Each row below is a small network's average activation on inputs in which a field has the value named, seen along a few directions.
Values that are neighbours, or in one group, have similar rows; names and order tell nothing.
In the rows, 500 means zero.
Random noise pushes rows far along 2 fixed directions. That doesn't count. These rows show it; they differ only by the noise:
584 409 546 592 428 442 583 548 567 486 500 537 527 594 544
491 472 564 599 476 414 593 548 533 451 605 587 559 530 553
520 505 581 553 596 596 540 456 468 590 757 800 603 646 436
545 395 537 628 348 302 623 617 609 376 407 388 500 496 632


Field H:
h10: 547 536 449 346 550 615 499 552 480 597 474 592 483 472 545
h2: 728 464 488 319 661 726 579 473 495 757 491 729 491 630 462
h9: 645 446 484 464 446 509 551 505 578 468 195 371 393 470 487
h12: 769 282 353 305 415 777 340 424 553 687  76 229 355 790 418
h16: 252 692 428 397 690 510 509 451 421 469 710 588 561 345 568
h5: 523 496 497 559 499 557 406 432 449 543 606 525 500 614 497
h13: 466 615 485 429 690 735 400 399 502 671 617 654 540 621 308
h11: 487 469 588 578 442 373 619 553 517 438 575 532 584 473 568
h19: 384 519 563 497 528 523 286 405 368 511 663 481 487 554 457
h6: 539 439 490 462 504 398 627 536 544 478 546 590 525 429 639
h20: 531 427 428 358 514 752 276 378 379 673 521 551 454 727 418
h8: 580 521 608 520 565 720 446 355 361 644 676 752 588 656 426
h4: 257 543 413 526 492 421 432 560 459 386 416 283 418 338 466
h15: 589 486 541 617 462 492 634 513 604 467 473 547 459 409 444
h14: 435 664 547 436 651 445 657 484 532 497 686 734 550 295 473
h18: 497 506 489 418 664 653 418 458 431 542 706 762 653 569 474
h7: 399 657 576 581 469 397 453 493 487 427 525 376 460 375 432
h3: 494 507 449 418 631 572 400 452 404 636 652 567 611 593 455
h17: 471 575 481 526 532 693 291 343 370 650 536 587 488 647 216
h1: 661 471 492 547 457 660 466 445 518 570 400 570 443 643 277
Each value of H is a pair of two hidden parts, and every pair occurs once (4 first parts, 5 second parts).
Question: h16 and h13 share the first part; h16 and h12 share the second. Which value has the first part of h12 and the second part of h13?
Answer: h4
Question: h10 and h9 share the first part; h10 and h2 share the second. Which value has the first part of h2 and the second part of h9?
Answer: h14
Question: h8 and h18 share the first part; h8 and h11 share the second. Which value has the first part of h11 and the second part of h18?
Answer: h6

Field T:
t7: 839 278 577 641 152 444 507 565 640 402  21 228 474 642 612
t9: 289 487 599 541 489 372 484 451 324 483 811 556 571 499 628
t4: 626 566 467 483 492 729 225 300 466 718 439 450 289 625 220
t6: 340 623 681 674 648 529 583 448 371 533 914 880 657 545 184
t3: 250 618 337 459 641 699 340 448 419 505 657 571 547 554 446
t5: 955 193 409 447 364 689 582 501 597 593 141 576 381 666 542
t2: 625 511 474 391 583 546 748 555 656 627 439 584 552 535 517
t8: 803 383 445 437 453 377 511 562 706 607 316 346 445 586 595
t1: 691 358 391 246 551 827 296 435 453 704 210 397 408 716 383
The values of T form 3 separate groups.
Question: Which other values are in the same group as t9? Give them in the order they are listed.
Answer: t7, t6
Question: Which other values are in the same group as t8? Give them in the order they are listed.
Answer: t5, t2

Field U:
u4: 406 510 426 590 364 425 368 457 491 481 328 217 335 547 478
u9: 598 480 469 262 662 479 574 552 580 630 618 561 586 475 653
u8: 158 799 703 703 617 109 674 589 492 274 893 626 708 232 569
u3: 410 430 645 584 345 329 562 524 389 321 593 477 556 361 721
u6: 588 558 418 520 438 675 246 406 532 546 283 341 362 582 354
u2: 798 463 388 544 385 548 604 504 690 488 123 464 283 435 491
u5: 823 100 591 623 205 458 579 589 564 544 259 351 482 735 351
u1: 441 436 351 358 525 625 289 460 425 549 412 361 458 617 598
u7: 549 413 403 401 497 516 692 640 617 460 245 406 507 468 534
The values of U form 3 separate groups.
Question: Which other values are in the same group as u9? Give them in the order they are listed.
Answer: u2, u7
Question: Which other values are in the same group as u6? Give them in the order they are listed.
Answer: u4, u1
